These are the activations of a small neural network, seen along a few directions. Each row is one input.
In each table, some parts of the input vary, and every possible input appears once, in random order.
Descriptions start from the smaller parts, as in this example, which fits no table here: one of 4 places along a line, together with either a single point or one of 9 places along a line or (one of 3 separate values, together with one of 8 places around a ring).
Shared parts are said once, and a part with two or three values counts as separate values.

A family of inputs:
x1: [16,-3,-32,12,-23,-17,-12,-30,-20,-11,8,-12,12,-21,21]
x2: [3,-13,8,0,-2,5,-46,25,-15,-27,5,-28,-21,-3,-3]
x3: [11,6,-24,-9,-42,-7,18,-42,-16,-24,-11,23,8,11,-19]
x4: [9,60,-2,-5,35,25,46,14,-63,-8,15,63,1,16,-32]
x5: [5,-14,-15,13,-18,4,-29,0,-15,-18,2,-16,-5,0,25]
x6: [-3,-48,20,13,-4,5,-20,-4,0,26,-15,9,-5,-18,19]
x7: [-7,-45,27,1,1,10,-25,12,-2,29,-10,2,-16,-20,4]
x8: [-12,19,-16,-1,0,-25,24,-11,62,9,-2,-28,22,12,10]
x9: [4,-37,4,14,-9,-3,-13,-12,1,31,-18,17,3,-34,16]
x10: [1,-6,-7,-7,-37,12,2,-11,-10,-31,-15,19,-11,31,-14]
x11: [10,-38,2,11,-8,-14,-2,-34,-6,34,-10,13,11,-39,14]
x12: [-1,-5,15,-19,-22,13,-15,14,-10,-40,-10,7,-30,28,-42]
x13: [-22,7,7,-16,11,-11,11,13,61,5,6,-41,5,25,-2]
x14: [-5,74,7,-1,73,2,62,21,18,27,31,5,27,7,-2]
x15: [17,53,-7,12,51,17,16,25,-66,3,30,24,5,-21,14]
x16: [-6,19,-18,-4,1,-35,35,-34,55,13,5,-31,30,6,8]
x17: [11,-3,-30,15,-24,-5,-23,-8,-13,-14,0,-8,4,-16,23]
x18: [-6,-46,43,-1,11,7,-39,21,0,17,-10,-2,-21,-21,-9]
x19: [-4,-4,0,-17,-32,17,-3,5,-12,-28,-10,12,-23,29,-29]
x20: [6,6,-23,-6,-43,4,7,-19,-8,-27,-18,27,-2,16,-17]
x21: [12,18,28,13,65,17,23,24,-50,52,16,51,9,-37,5]
x22: [-21,6,22,-18,22,-14,-1,22,63,-7,4,-47,-1,24,-14]
x23: [-18,6,-1,-3,6,-16,16,-4,61,4,0,-35,14,28,13]
x24: [1,-12,-7,2,-13,9,-34,16,-17,-15,6,-23,-16,-3,10]
Describe the family of inputs behind these rows. -> one of 4 separate values, together with either a single point or one of 5 places along a line
Start at x11 and move only the place on the line of 5, one step at a time. The first step leads to x9. Which rows follow, in order? -> x6, x7, x18
Which other rows agree with x12 in the choice among 4 separate values? List them by row number. -> x3, x4, x10, x19, x20

A family of inputs:
x25: [-11,35,21,6,79,12,36,38,3,51,27,4,11,-8,21]
x26: [7,-19,-14,-5,-31,2,-41,-3,-34,-42,4,-21,-19,2,-3]
x27: [0,22,38,4,70,19,2,52,-27,31,16,18,-10,-28,-3]
x28: [13,15,2,-13,-10,15,13,-7,-65,-24,0,52,-15,15,-40]
x29: [3,-84,-5,10,-76,-5,-50,-32,12,10,-35,-1,-12,-25,22]
x30: [17,9,-28,12,-29,18,16,-21,-71,-15,-15,72,-5,0,-12]
x31: [16,-5,36,14,53,19,-9,20,-68,29,17,32,-6,-45,6]
x32: [-5,6,-6,-8,-13,3,-33,28,9,-44,7,-34,-20,20,-13]
x33: [-14,24,-15,-1,-4,-4,-2,11,39,-27,11,-49,2,42,14]
x34: [2,35,-37,2,-10,-35,17,-26,46,-19,14,-51,26,9,17]
x35: [-12,-33,-4,-6,-23,-50,6,-40,95,18,-18,-50,25,0,15]
x36: [-6,54,-2,-16,16,18,60,8,9,-13,9,23,9,49,-22]
x37: [-4,-83,20,-5,-51,-4,-50,-19,18,-1,-25,-24,-26,-10,-8]
x38: [4,41,11,-22,7,20,23,24,-23,-27,-1,37,-13,30,-48]
x39: [16,-20,-41,12,-55,4,-39,-15,-40,-31,-11,-1,-8,-13,27]
x40: [25,-11,6,36,34,22,-11,6,-73,40,7,55,8,-57,32]
x41: [1,68,-26,-10,13,-11,72,-33,16,-2,11,21,32,17,-20]
x42: [1,47,-1,11,74,-20,48,1,8,63,30,1,43,-36,19]
x43: [-33,-44,17,-8,-17,-18,-12,-4,88,8,-21,-47,1,30,12]
x44: [-23,-58,26,-12,-27,-5,-46,11,59,-5,-27,-36,-23,9,-17]
Describe the family of inputs behind these rows. -> one of 4 places along a line, together with one of 5 places along a line
The inputs of x34 and x26 match in every part but the place on the line of 5. If x35 is changed in the same way as x34 into x26, which row does it become? -> x37
Start at x25 and move only the place on the line of 4, one step at a time. The first step leads to x36. Which rows follow, in order? -> x33, x43
